Each row below holds a small network's activations on one input, seen along a few directions.
Each table varies a few parts of the input and shows all the possible inputs, shuffled.
A made-up example of a description, with smaller parts first: one of 4 places along a line, together with either a single point or one of 9 places along a line or (one of 2 separate values, together with one of 8 places around a ring).
Shared parts are said once, and a part with two or three values counts as separate values.

Rows:
R1: [ -3  21  58 -10  36 -22  -8 -70 -77  -3  -1   7   5 -10 -25  60 -20]
R2: [  2   0  -5 -23  21  41 -15  46  47 -28  27 -20   5   6  -9 -60  -6]
R3: [ 38 -50  33 -28 -20  22  -3   7  55 -56   0 -11   6 -18  -4  46   4]
R4: [-19 -29  -2 -30 -34 -14  45  22   1 -12  10   4  12  -7 -25  59  27]
R5: [-21  23 -33  45   9 -12 -14 -21  -4  39 -15  14 -26   6  27 -53  -1]
R6: [  6   2  11  15   5 -59  12 -27 -12  10 -28  30 -20  -5   1  34  14]
R7: [-35   6 -39  52 -21 -16  24  -9 -14  60 -19  -1   2   2   5  -6   1]
R8: [ 10 -41  23 -10 -25 -15  27 -10  18 -14 -16  -6  -1  -8 -10  78  13]
R9: [ 11 -33  11 -44 -29  20  16  40  42 -57  26  -1  17 -14 -20  24  18]
R10: [ -2  23  -8  -2  35   6 -20  34  12  -3  27   5 -10  23  10 -75   7]
R11: [-32  36  33 -26  31 -24   8 -45 -96  -1  25  13  19  -9 -42  41  -9]
R12: [ 51  16  40  -3  35 -31 -37 -16  22 -37  -1  31 -25  12  24 -30  -7]
R13: [-12  43  -4 -12  29 -57  -7 -12 -13 -12   1  54 -26  -1   7 -30  22]
R14: [-62  29  12  -8  28   8   9 -25 -97  38  28 -22  25  -7 -40  19  -5]
R15: [  2 -54 -26   5 -44  71  10  36  51  -8  10 -42  24 -12  -1  11 -10]
R16: [  1   7 -24  34 -25 -28  14 -17 -23  50 -42   8  -5   3  16  21   7]
R17: [ 13  31 -16  30   5 -27 -24 -26  -9  27 -34  22 -31  11  37 -26   2]
R18: [  9 -41 -17   9 -55  16  27   8   7  26 -24 -29  13  -1   5  67   4]
R19: [ 21  -8 -12  13   4  52 -21  22  52 -18   6 -26   1   3  10 -59 -39]
R20: [ -8  29  27  12  10  10  -8 -62 -95  34 -13 -22  22  -3 -12  46 -29]
R21: [ 23  39  18 -22  30 -30 -17   9  12 -40  20  38 -12  15   8 -53   4]
R22: [-43  24   5  29  11  20   0 -52 -95  46   8 -31  24  -6 -23  23 -34]
R23: [-16 -48 -20 -27 -27  55  12  64  44 -16  34 -33  25  -7 -20   7  20]
R24: [-26 -50 -36  23 -54  29  39  14  10  40  -4 -35  19  -5  -7  42   1]
R25: [ 17  16 -14  36  17  14 -27   9  18   9   5  -1 -14  22  28 -75 -24]
R26: [ 29   3  15 -43  19   2 -15  30  34 -67  20  19  -3   2  -5 -35 -10]
R27: [ 52  23   7  17  10   3 -36  -2  15  -1 -16   6 -17  21  40 -49 -17]
R28: [ 14  28  20   6  33 -54 -24 -40   4 -11 -22  45 -37  -1  23 -10  11]
R29: [ 54 -10  43 -26  23   5 -31  -6  52 -63  -4   7 -11  -5  10 -15 -19]
R30: [-25  20 -12  -6  -1 -56  32  -3 -26  10  -6  38  -3  -6 -15  14  27]
R31: [-48 -38 -27 -11 -33  19  44  40   7  30  17 -30  23  -1 -24  38  30]
R32: [-53   7 -34  14  -2 -23  31  14 -23  50  -1   4   5  -1 -12  -7  30]
R33: [ 56  -6   5  -6  -1  39 -32  16  44 -29 -15 -19  -4   6  24 -31 -33]
R34: [-40  30 -26   9  30 -21  -6   6 -11  28   6  20 -22   5   8 -54  27]
R35: [ 36 -48  -7  -9 -50  56  -3  30  47 -20  -8 -37  18 -11  10  36  -6]
Q: Describe the family of inputs behind these rows.
A: one of 5 places around a ring, together with either a single point or one of 6 places around a ring
Q: Changing only the place on the ring of 5 turns R25 into R27. The same change can be made to R15. Which row results?
A: R35
Q: List by row number the other rows that have the place on the ring of 5 in common with R34.
A: R2, R10, R14, R23, R31, R32
Q: List by row number the other rows that have the place on the ring of 5 in common with R21.
A: R4, R9, R11, R13, R26, R30
Q: A walk changes only the place on the ring of 6. It starts at R6 and steps to R8. List the rest of the walk in order.
A: R3, R29, R12, R28

Rows:
R36: [-17  -3  33 -64  19 -18   9   8 -24 -53  37  22   9 -19 -40  36  20]
R37: [ 43  -1  55 -28  18  -8 -29 -35 -20 -50  -2  14  -4 -11  -1  38 -15]
R38: [-31  24 -30  33   9 -64  15 -15 -24  46 -20  34 -34  13  16 -12  23]
R39: [-60  -1 -34  41 -18 -25  33  -8 -42  79  -8  -5  -4   5  -2  20  33]
R40: [ 42   2  35 -26  10 -52 -12 -24  22 -44 -25  48 -24  -8  14  30  21]
R41: [  6 -60 -35   4 -32  99  -4  60  74  -2   9 -65  24  -4   4 -20 -20]
R42: [  7 -24  -3 -17 -28 -52  24  -1  19 -25 -16  42 -20  -8   2  54  28]
R43: [-14 -42  11 -26 -35  27  22  -7 -23  -5  -7 -35  29 -28 -29  95   0]
R44: [  7 -52 -21  -8 -64  15  39  50  52   4  -1 -19  19   0  -2  51  32]
R45: [ 53 -13  -6   0   6  15 -36  38 115 -46 -13   9 -32   5  42 -83   0]
R46: [-13  40 -10  29  11  36 -18 -31 -58  40   2 -21  16   8   7 -41 -37]
R47: [  3  50   7  23  43 -63 -21 -37 -17  26 -29  40 -37  14  29 -33  14]
R48: [ 68  -2  25 -26  -1 -29 -14  18  66 -51 -22  32 -22   5  27 -14  16]
R49: [ 16 -16  42 -28  -9  26  -4 -35 -30 -31   7 -20  23 -16 -17  62 -21]
R50: [-39  20  27 -29  40 -34  13 -13 -51 -16  36  22  11 -10 -46  10   7]
R51: [ 70  -6  46 -27  10  17 -31   5  22 -59   2  -1   0   6  10  -4 -20]
R52: [ 24 -42 -46   9 -30  17  -2  67 114 -22  -3   2 -25   6  33 -63   6]
R53: [-51   7 -17  22   1  12  17 -22 -68  68  -9 -34  12   0 -19  25  -7]
R54: [-35 -12   5   9 -12  11  28 -27 -51  31 -11 -32  26 -18 -36  70 -14]
R55: [-56  47   6 -15  52 -31  -2 -10 -62  19  37  17  -4   8 -27 -29  14]
R56: [-49  52 -20  -9  40  -9  -8  11 -52  17  36  17   8  10 -16 -67   8]
R57: [-16   0  -9  18  -3 -69  29 -19  -8  11 -22  41 -20  -1  -3  29  16]
R58: [ 55 -12  14   1  17  60 -53  24  74 -54  12 -23 -11   8  23 -70 -33]
R59: [-21  34  16  21  25  13 -12 -49 -70  42   3 -21   6   8  -3  -5 -29]
R60: [ 42 -18  30 -26 -16  53  -4   4  15 -39  13 -35  28   3  -7  23 -28]
R61: [ 21  26  48   6  39 -22 -25 -57 -43 -13  -4  14  -5  -5  -4  15 -31]
R62: [ 14 -46  -3 -26 -43  54  22  35  25 -10  -1 -49  35  -6 -17  57  -6]
R63: [ 29 -29  -2   4  -7  96 -30  26  66 -32  22 -54  16   5   9 -49 -43]
R64: [  8  -4  22 -65  12   8  10  50  20 -61  44   7  13   0 -29  -5  16]
R65: [ 11  62 -19  30  26 -42 -26 -22  -3  23 -29  40 -31  12  39 -68   5]
R66: [ 34 -29 -15 -18 -39 -28  23  45  66 -29 -13  26 -16   7  14  10  21]
R67: [-41  14 -46  31 -14  37  12  -3 -55  69 -10 -32  23   0  -7 -13 -15]
R68: [  0 -62 -55  21 -52  59  14  72 101  11  10 -38   8   2  17 -22  15]
R69: [ -4  10  36   7  14  10   0 -54 -57   7   3 -20  22  -9 -21  35 -36]
R70: [ -4 -15  -9 -38  23  53 -16  73  71 -57  55 -13   5   3 -11 -75   3]
R71: [ 19  29  28   8  32 -67  -7 -45  -2  -9 -28  47 -25   0  10   8   7]
R72: [-45 -20 -13  27 -31 -26  45 -13 -25  42 -10  -1  10 -10 -19  65  25]
R73: [  4  47  28  19  49 -21 -38 -49 -57  21  -5  11 -16  12  15 -25 -22]
R74: [-48   6 -63  50 -33  -2  29  11 -27  81  -8  -4   6   5   9 -17  25]
R75: [-21  29 -57  41  -8 -44  11   7 -10  47 -21  33 -24  11  27 -51  15]
R76: [-21 -49  -7  -7 -56 -11  39   6   3   7  -6  -4  13 -19 -13  90  38]
R77: [ 11  59   4  27  35   1 -43 -35 -45  18  -5  10  -9  12  24 -58 -30]
Q: Describe the family of inputs behind these rows.
A: one of 6 places along a line, together with either a single point or one of 6 places around a ring
Q: Changing only the place on the line of 6 turns R53 into R62. The same change can be made to R47. Which row results?
A: R48
Q: Changing only the place on the line of 6 turns R59 into R49. The same change can be made to R73. Which row results?
A: R37
Q: List by row number the other rows that have the place on the line of 6 in common with R58.
A: R41, R45, R52, R63, R68, R70
Q: List by row number the other rows that have the place on the line of 6 in common with R56.
A: R46, R65, R67, R74, R75, R77

Rows:
R78: [ 54 -18  -4  -6  -5  73 -38  39  78 -48  14 -27   4   8  26 -72 -36]
R79: [-35 -65 -19  -5 -55  77  39  28  -9  21  18 -69  52 -17 -37  72  -8]
R80: [-30  43  -5   6  31   5 -13 -15 -53  20  17   0   6   3 -10 -41 -13]
R81: [-33  35 -35  26   4 -50   9  -2 -26  37  -5  35 -21   7  10 -37  19]
R82: [ -7 -66  17 -43 -52  22  41  12   9 -31   7 -27  33 -30 -40 119  16]
R83: [ 80 -20  35 -49   3  16 -32  33  87 -89  -5   8 -14   0  19 -13  -3]
R84: [  5   7  10   6  28  34 -27   6  12  -9  25 -18  -2  11   4 -54 -22]
R85: [-38  45 -18  48   9 -60  12 -52 -82  77 -29  25 -18  10  10  10  10]
R86: [ -4  46  44  -2  36 -61  -3 -75 -85  15 -19  31  -7  -1  -9  50   0]
R87: [ 51 -23 -32  10 -29  24 -17  60 111 -24 -11   0 -18  13  46 -68   8]
R88: [  8  31  35 -23  33 -54  -4 -35 -37 -37   9  49  -7  -6 -14   7  -3]
R89: [ 32   1  44 -33  36 -24 -20  -5  26 -54   6  25 -18   1   0  -3   5]
R90: [-42 -71 -51  13 -80  27  66  42  26  42  -9 -41  29 -15 -22  76  25]
R91: [ -8   3 -30  23   8 -19  -6  26  46  16  -6  17 -27  11  24 -54  22]
R92: [ -34   53    9   31   33  -10   -8  -63 -104   63  -11   -8    9    5
   -8    6  -19]
Q: Changing only one part turns R90 into R82. The same change can be made to R87. Which row results?
A: R83
Q: Describe the family of inputs behind these rows.
A: one of 3 separate values, together with either a single point or one of 4 places along a line
Q: Change only the choice among 3 separate values in R86. List by row number the other rows that result.
A: R85, R92
Q: Change only the place on the line of 4 in R78. List by row number the other rows that result.
A: R80, R84, R92
